A small network was shown many inputs. Here are its activations along a few directions, one row for each input.
Each table varies a few parts of the input and shows all the possible inputs, shuffled.
A made-up example of a description, with smaller parts first: one of 4 places along a line, together with either a single point or one of 9 places along a line or (one of 2 separate values, together with one of 5 places around a ring).
Shared parts are said once, and a part with two or three values counts as separate values.
In the rows, zero is written as 128.

Other details of the inputs vary at random and push rows far along two fixed directions, the same in every table; ignore that.

Table:
R1: [ 76 102 149 144 142 169  55 130 123 113 112 218 178]
R2: [ 79 150 125 182 164 200  52 159 110 123 111 155 174]
R3: [ 90 164 110 158 164 187  41 153 110 124 132 189 170]
R4: [ 53 233  61 110  47 101  64  67  84 112   9 101 129]
R5: [ 72 161 112 171 158 199  60 165 115 116 133 174 170]
R6: [185  72 159  94 147 111 162 129 134 109 159 135 120]
R7: [113 186 100  67  27  41 202  68 139 146  71  32  60]
R8: [196 103 148 118 145 100 160 146 129 150 168 118 134]
R9: [121 188  95  47  31  51 198  66 152 143  66  29  84]
R10: [153  78 155 128 145 114 167 155 156 129 170 103  97]
R11: [167  69 156 115 154 109 180 136 139 112 155 133 102]
R12: [166  76 142 128 156  97 168 153 148 127 160 115 106]
R13: [  7 182  92  85  20 108  98  57 125  96  10 132 130]
R14: [174 123 144 141 173 144 157 154 128 131 164  73  90]
R15: [ 42 207  78 101  16 101  87  31 114 133  24 141 145]
R16: [161  79 150 108 150 124 162 152 169 126 164 100 121]
R17: [183  89 142 141 143 117 188 124 131 143 169 127 115]
R18: [181 133 118 130 177 126 167 159 127 121 175 104  94]
R19: [ 67 116 142 202 119 180  86 133 107 140 132 200 166]
R20: [137 206  72  70  68  53 183  67 120 119  52  14  51]
R21: [ 97 118 132 183 124 163  69 123  95 134 127 213 194]
R22: [ 80 103 130 168 136 145  49 153 111 119 119 201 185]
R23: [177 101 145 139 152  98 179 152 133 153 164 116 116]
R24: [179  94 152 122 136 144 181 123 153 141 172 113 129]
R25: [178  83 149  95 156 111 143 140 164 134 164 114 122]
R26: [202 128 137 108 183 142 133 140 138 137 157  86 113]
R27: [ 97 160 106 171 157 175  48 160  91 114 133 191 172]
R28: [ 86 132 138 168 140 158  54 146 116 155 121 200 193]
R29: [167 134 131 130 167 144 165 160 134 124 185  91  86]
R30: [154  71 170 115 143 127 179 139 147 114 164 122  93]
Each input here is: one of 5 places around a ring, together with either one of 2 separate values or one of 4 places along a line.
The inputs of R28 and R8 match in every part but the place on the ring of 5. If R3 is changed in the same way as R28 into R8, which row does it become?
> R27
Change only the place on the ring of 5 in R15. List by row number the other rows that result.
> R17, R19, R21, R24
Which other rows agree with R20 in the place on the ring of 5? List them by row number.
> R11, R12, R17, R18, R23

Table:
R31: [138 123 131 181 173 163  83 157 100 141 156 187 172]
R32: [ 90 101 148 216 174 168  83 180 102 135 155 199 164]
R33: [ 98  77 156 182 159 154  99 165 120 127 149 192 152]
R34: [ 49 157 108  98  60 121  70  77 130 120  53 161 164]
R35: [ 38 195  84 139  91 127  72 114 106 107  53 126 119]
R36: [166  47 175 120 175 145 165 164 166 116 190 135 120]
R37: [248  87 163 114 176 116 202 146 151 162 215  89 116]
R38: [ 57 199  89 137  60 127 110  84 110 138  62 113 127]
R39: [189 132 117  26  72  43 208  64 153 122 104  60  76]
R40: [126 126 131 185 189 183  57 169  97 133 153 200 184]
R41: [146 175  90  77 102  81 151 100 129 113  90  56  82]
R42: [179  97 153 127 201 168 148 182 149 113 195 103 108]
R43: [ 96  96 159 206 154 191  88 161 117 146 158 202 182]
R44: [ 33 191  87 155  69 128  96 105 104 128  63 133 131]
R45: [118 129 140 163 191 205  42 172 118 126 155 184 187]
R46: [173  50 176 132 179 129 166 168 150 122 183 139 114]
R47: [182  62 175 140 166 151 172 150 153 144 195 133 129]
R48: [ 53 194  81 117  95 127  57 108 101  97  50 129 134]
R49: [175 123 119  37  74  39 213  77 154 115  99  49  66]
R50: [190 102 158 123 199 179 144 168 150 122 195 101 118]
R51: [112 117 133 197 191 179  62 182  97 126 148 190 174]
R52: [233  97 158 116 190 146 204 159 154 145 211  67  93]
R53: [ 23 144 108 117  68 110  82  96 123  98  48 157 130]
R54: [196 149 108  51  67  40 213  68 137 137 113  53  74]
R55: [207  64 162 126 174 125 155 147 137 139 192 152 139]
R56: [222  93 153 112 197 139 198 174 163 127 210  65  81]
R57: [111 111 135 207 182 171  70 178  95 135 150 196 175]
R58: [ 85  90 155 210 156 179  92 175 116 137 158 204 172]
R59: [211 108 150 131 193 155 145 163 138 151 196 116 138]
R60: [ 24 156 104 139  53 118  99  93 119 121  59 153 137]
R61: [229  39 172  84 183 104 193 152 165 115 196 103 101]
R62: [ 64 209  83 120  83 138  60  94 113 128  59 131 153]
R63: [ 93 115 141 182 199 194  54 191 111 105 149 180 154]
R64: [212  91 153 144 183 127 157 154 125 147 197 139 137]
R65: [238  61 164 120 174  98 207 157 143 140 204  98 100]
R66: [186 139 118  38  63  52 211  63 158 145 113  47  82]
R67: [120 161 107 103  72  79 189  94 135 134 104  66  82]
R68: [ 45 204  89 134  80 152  75  97 117 120  59 122 136]
R69: [ 86  74 167 170 162 197  74 156 138 121 150 207 183]
R70: [145 133 113  45  77  69 156  70 145 110  90  98 103]
R71: [183 153 104  68  80  37 217  83 134 132 110  34  62]
R72: [247  74 169 109 166 114 204 144 155 160 212  98 117]
R73: [165 169 100  61  88  72 219  96 148 126 115  14  48]
R74: [142 142 121  56  67  78 166  71 152 134  93  89 112]
R75: [169 161 101  73  87  51 220  94 137 130 111  22  42]
R76: [ 89  80 168 181 159 195  83 157 133 131 149 209 185]
R77: [ 70 206  76 120  89 126  59  94 101 115  55 141 146]
R78: [115  78 150 175 159 148  91 158 115 128 146 197 168]
R79: [ 51 196  82 131  79 109  99 105 102 116  54 111 108]
R80: [ 68 204  79 106  93 132  52  95 100 103  55 140 144]
R81: [ 63 202  86 138  69 126  78  88 102 146  63 140 157]
R82: [ 21 152 110 127  56 121  97  95 126 112  53 156 139]
R83: [ 90  87 155 211 164 166  84 178 106 133 152 207 165]
R84: [ 53 190  97 139  52 118 116  79 112 139  64 120 132]
The inputs of R37 and R62 match in every part but one. If R32 is changed in the same way as R37 into R62, which row does it become?
> R35
Describe the family of inputs behind these rows.
> one of 6 places around a ring, together with one of 9 places along a line
Start at R48 and move only the place on the line of 9, one step at a time. The first step leads to R41. Which rows follow, in order?
> R51, R57, R71, R65, R78, R49, R61

Table:
R85: [219  51 162 136 213 144 126 184 138 125 203 144 154]
R86: [ 93 159 105 169 125 134  85 123  96 141 108 189 162]
R87: [159  10 193 155 180 135 181 176 159 135 219 170 135]
R88: [183  80 149 171 223 179 155 203 146 126 217 117 116]
R89: [123 191  70  49  35  46 150  57 120 115  45  71 115]
R90: [220  68 182 112 205 178 126 154 161 139 216 155 164]
R91: [ 82 170 110 171 115 156  86 141  87 132 119 166 153]
R92: [ 65 168  95 178 129 168  99 149 110 121 112 154 151]
R93: [108 185  82  40  51  45 133  70 131 108  34  56  96]
R94: [200  81 164 165 209 167 142 195 123 138 224 129 117]
R95: [221  89 155  76 110  77 245  94 166 173 137  30  77]
R96: [233 116 140  10 143  88 201  99 173 112 151  44  64]
R97: [ 93 138 117 116 128 167  53 109 120 107 102 183 164]
R98: [ 46  93 147 165  80 129 106 135 136 121 102 205 149]
R99: [ 50 162 107 170 145 167  82 162 121 113 101 138 133]
R100: [ 78 168 126 171 109 159  74 137 104 148 120 152 160]
R101: [101 205  79  66  57  46 148  63 125 129  44  65  69]
R102: [208 140 125  77 128  94 238 124 175 142 169   6  62]
R103: [234 122 121  68 135  58 221 105 150 142 160  44  51]
R104: [ 96 137 123 142 113 135  58 126 119 135  99 167 196]
R105: [ 67 164 122 163 131 155  69 154  98 125 108 150 135]
R106: [ 86 135 124 185 109 150 107 104  87 121 100 185 163]
R107: [ 49 131 138 175 134 164  86 141 111  99  86 146 127]
R108: [ 89 157 120 168 119 136  73 119 113 156 110 175 168]
R109: [225  70 166 112 211 176 138 158 143 124 215 168 157]
R110: [ 69 126 129 184 115 162  86 119  98 111  98 158 138]
R111: [ 58 142 107  63   5  40 188  55 146 119  57  89  79]
Describe the family of inputs behind these rows.
> either one of 3 separate values or (one of 4 places along a line, together with either a single point or one of 5 places along a line)

Table:
R112: [170  97 148  91 129 126 183  89 163 136 157 119 116]
R113: [101 195  95 118 118 106 107 131 132 143  96 109 141]
R114: [188 159 125  96 137 123 153 147 138 155 172  79 117]
R115: [120 158  89 131 118  98  91 117 107 125  73 115 114]
R116: [176 112 149 102 145  99 165 137 157 147 133  77 136]
R117: [175  98 146  96 131  98 170 125 136  85 153 119  93]
R118: [177  59 178 152 171 171 123 144 152 159 206 185 166]
R119: [ 84 184 108 112 111 132 102 128 134  96 104 107 101]
R120: [163  47 156 147 200 136 123 183 116 106 197 180 150]
R121: [ 95 130 108 118  96 108 100 125 144 125  70 103 137]
R122: [ 73 129 118 103 103 113 104 120 129 112  85 100 130]
R123: [111 128  92 117  90  81 111 115 119 110  81 146 133]
R124: [ 71 125 136 248 156 168 105 170  81 142 136 171 130]
R125: [ 86 145 123 104  96 154 125 109 132 111  76 112 125]
R126: [ 46  96 156 235 134 178 115 177 117 142 133 160 152]
R127: [167  71 169 160 199 202 133 157 149 128 189 144 168]
R128: [180 102 132  88 133 122 188 122 127 101 146 126  99]
R129: [118 179  95 130 118 141 115  77 101 119  91 119 122]
R130: [101 130 144 183 176 176  52 155  95  98 127 183 141]
R131: [127 146 135 182 160 170  51 151  79 151 136 184 179]
R132: [167 147 121  90 155 152 172 147 146 119 156  85  85]
R133: [ 98 173  81 119 112 110  95 141 138 127  92 105 120]
R134: [127  81 161 151 106  97 218 132 151 156 159 105  78]
R135: [ 97 139 129 107  92  83 118  97 142 153  83 147 152]
R136: [ 81 141 136 111  94 131 107 112 141  94  83 105 119]
R137: [144  92 138 161 111  90 223 140 122 129 161 108  82]
R138: [109 149  98 116  90 124 135  75 113 103  99 151 142]
R139: [116 111 129 176 132 169  75 130 103 125 149 216 192]
R140: [150  75 151  78 136  88 163 124 154 130 154 112 101]
R141: [123 181 103 130 124  93 102 108 101 141  77 118 136]
R142: [158  87 169  86 127 105 165 116 165 112 151 117  90]
R143: [101 105 161 159 128 160  66 141 120 162 142 213 195]
R144: [104 152 118 118  79 141 110  90 136 137  96 107 150]
R145: [107 135 130 176 177 200  70 152  86 115 120 190 147]
R146: [172  76 142  93 129  83 158 129 169 143 139 115 108]
R147: [108 194  90 119  95 143 105 106 130 139 118 109 133]
R148: [ 77 172  90 104 119 115  99 136 124 114 107 102 112]
R149: [163  91 156  78 128 129 183 113 157 129 144 124  96]
R150: [114 150 106 116  96  76 123 106 113 125  85 150 155]
R151: [170 114 141 161 215 204 128 172 143 130 211 147 151]
R152: [130 180  98 131 101 130 100  83 100 137  99 118 127]
R153: [ 54 178 100 177  90 124 154 143 121 140 113  96  90]
R154: [177 116 124 101 168  98 147 135 113 118 147  83  85]
R155: [201 114 137  94 115  93 169 122 120 137 162 120 131]
R156: [185 116 153  95 121 121 158 131 144 153 150  76 134]
The inputs of R125 and R145 match in every part but one. If R136 is changed in the same way as R125 into R145, which row does it become?
> R130
The inputs of R154 and R120 match in every part but one. If R141 is changed in the same way as R154 into R120, which row does it become?
> R150
Describe the family of inputs behind these rows.
> one of 5 places around a ring, together with either a single point or one of 8 places around a ring
Change only the place on the ring of 5 in R156. List by row number the other rows that result.
> R114, R131, R143, R155
Start at R127 and move only the place on the ring of 5, one step at a time. The first step leads to R112. Which rows follow, in order?
> R138, R129, R151
